Each row below holds a small network's activations on one input, seen along a few directions.
Each table varies a few parts of the input and shows all the possible inputs, shuffled.
A made-up example of a description, with smaller parts first: one of 8 places around a ring, together with either a single point or one of 11 places along a line or (one of 3 separate values, together with one of 6 places along a line).
Shared parts are said once, and a part with two or three values counts as separate values.
(in the rows, 128 means zero)

Rows:
R1: [122  82 104 145  95 125  88  94  96 103 127  89 157 118 143]
R2: [ 97 166 146 179  81  77 117 114 139 166  43  62 129 142  66]
R3: [124 181 201 152 135 106 175 150 156 184  40 115 121 147  67]
R4: [161  92 116 100 143 146 112  96  95 134 167 119 102 118 142]
R5: [ 90 159  97 141  94 109 116 143 143 100 137 121 159 136 117]
R6: [118 168 135 125 133 124 155 182 166 118 128 169 140 140 130]
R7: [121 111 101 143 104 117  87  97  91 101 147  90 143 120 151]
R8: [177 101 160 149 147 133 111  68  82 213  84  69  61 104  99]
R9: [117 136 150 109 129 138 163 167 168 122  95 164 171 158 108]
R10: [ 92 159  92 144  95 100 109 154 148 101 137 129 150 128 127]
R11: [118 153 145 106 135 129 168 163 165 126 106 163 167 159 118]
R12: [116 127  94 159 115 115  91 111 104  92 149 102 129  95 168]
R13: [112 173 133 126 142 127 156 175 171 112 119 168 140 134 139]
R14: [121 118  99 157 108 120  92 107  92  99 158  94 138 107 151]
R15: [ 89 152  99 128  91 104 112 137 143 101 125 119 166 149 115]
R16: [ 87 165  91 146 105 104 112 147 153  95 128 129 150 121 136]
R17: [145  91 163  89 159 165 162 137 141 143 126 173 121 142 122]
R18: [161 100 113 116 148 148 115 106  97 130 177 121  98 104 142]
R19: [ 92 144  97 126  88 104 121 130 147 107 116 120 177 149 114]
R20: [146 110 158  89 165 155 166 134 139 146 136 172 119 145 131]
R21: [165  82 116  96 139 148 121  88  98 139 158 119 113 117 143]
R22: [124 102 100 141  98 118  96  89  94 105 138  90 154 120 151]
R23: [144 126 152 107 168 157 160 147 137 136 157 172 103 133 132]
R24: [146 128 144 111 164 148 153 156 141 135 156 178  93 127 141]
R25: [162 102 107 121 145 139 110 117 102 128 175 129  88  99 152]
R26: [154 110 107 121 149 142 115 109 108 120 168 129  88  93 160]
R27: [162  62 120  98 134 157 114  92  99 138 147 118 115 113 133]
R28: [116 168 142 121 136 133 162 174 162 118 128 163 150 147 120]
R29: [138 135 143 112 169 151 156 149 147 127 147 178  93 121 150]
R30: [122 119  95 159 108 112  86 118  98  99 157 102 129 101 160]
R31: [157 135 214 137 172 137 166 114 128 213  71 131  67 128  82]
R32: [116 161 145 107 134 129 160 169 161 119 116 161 156 160 118]
R33: [ 90 125 101 130  83 113 114 134 149 103 104 120 181 147 104]
R34: [144 119 156  91 166 154 158 140 135 139 146 171 107 146 131]
R35: [132 119 144 198 102  96  83  71  85 172  69  32 108 113 114]
What is each input in this table made of?
> one of 5 places around a ring, together with either a single point or one of 6 places along a line
Changing only the place on the ring of 5 turns R10 into R30. The same change can be made to R16. Which row results?
> R12
Which other rows does R7 become when the place on the ring of 5 takes its other values? List them by row number.
> R4, R15, R32, R34
Which other rows does R23 become when the place on the line of 6 takes its other values? List them by row number.
> R17, R20, R24, R29, R34

Rows:
R36: [158  60 116 133 141 152  94  82  77 120 162 110  99  88 168]
R37: [145  96 104 137 105 118  94  78  97 143 112  71 127 110 124]
R38: [115 146 125 194  91  89  88 104  99 133  87  53 135 112 125]
R39: [151  81 119 127 121 137  97  74  72 129 154  86 124 118 142]
R40: [155 105 169  95 182 172 173 158 148 139 138 198 105 132 145]
R41: [146 126 173  87 164 155 177 150 143 146 130 174 131 162 117]
R42: [134 146 159  95 148 138 174 152 169 158  87 162 133 152  99]
R43: [106 163 164 123 130 121 164 161 173 157  86 155 122 157  76]
R44: [117 113 109 165  89 103  82  90 100 145 112  67 117 116 102]
R45: [ 62 190  94 121  91 109 150 208 196  56 135 178 215 163 124]
R46: [169  92  96 123 151 147  92  83  75 129 196 108  70  83 165]
R47: [ 66 142  36 155  53  85  65 125 126  43 155  93 199 125 163]
R48: [100 197 178 155 135 107 172 169 173 147  64 143 141 151 100]
R49: [168 135 150  83 190 161 171 160 144 147 173 195  75 124 142]
What is each input in this table made of?
> one of 2 separate values, together with either a single point or one of 6 places along a line
Changing only the choice among 2 separate values turns R48 into R38. The same change can be made to R42. Which row results?
> R37
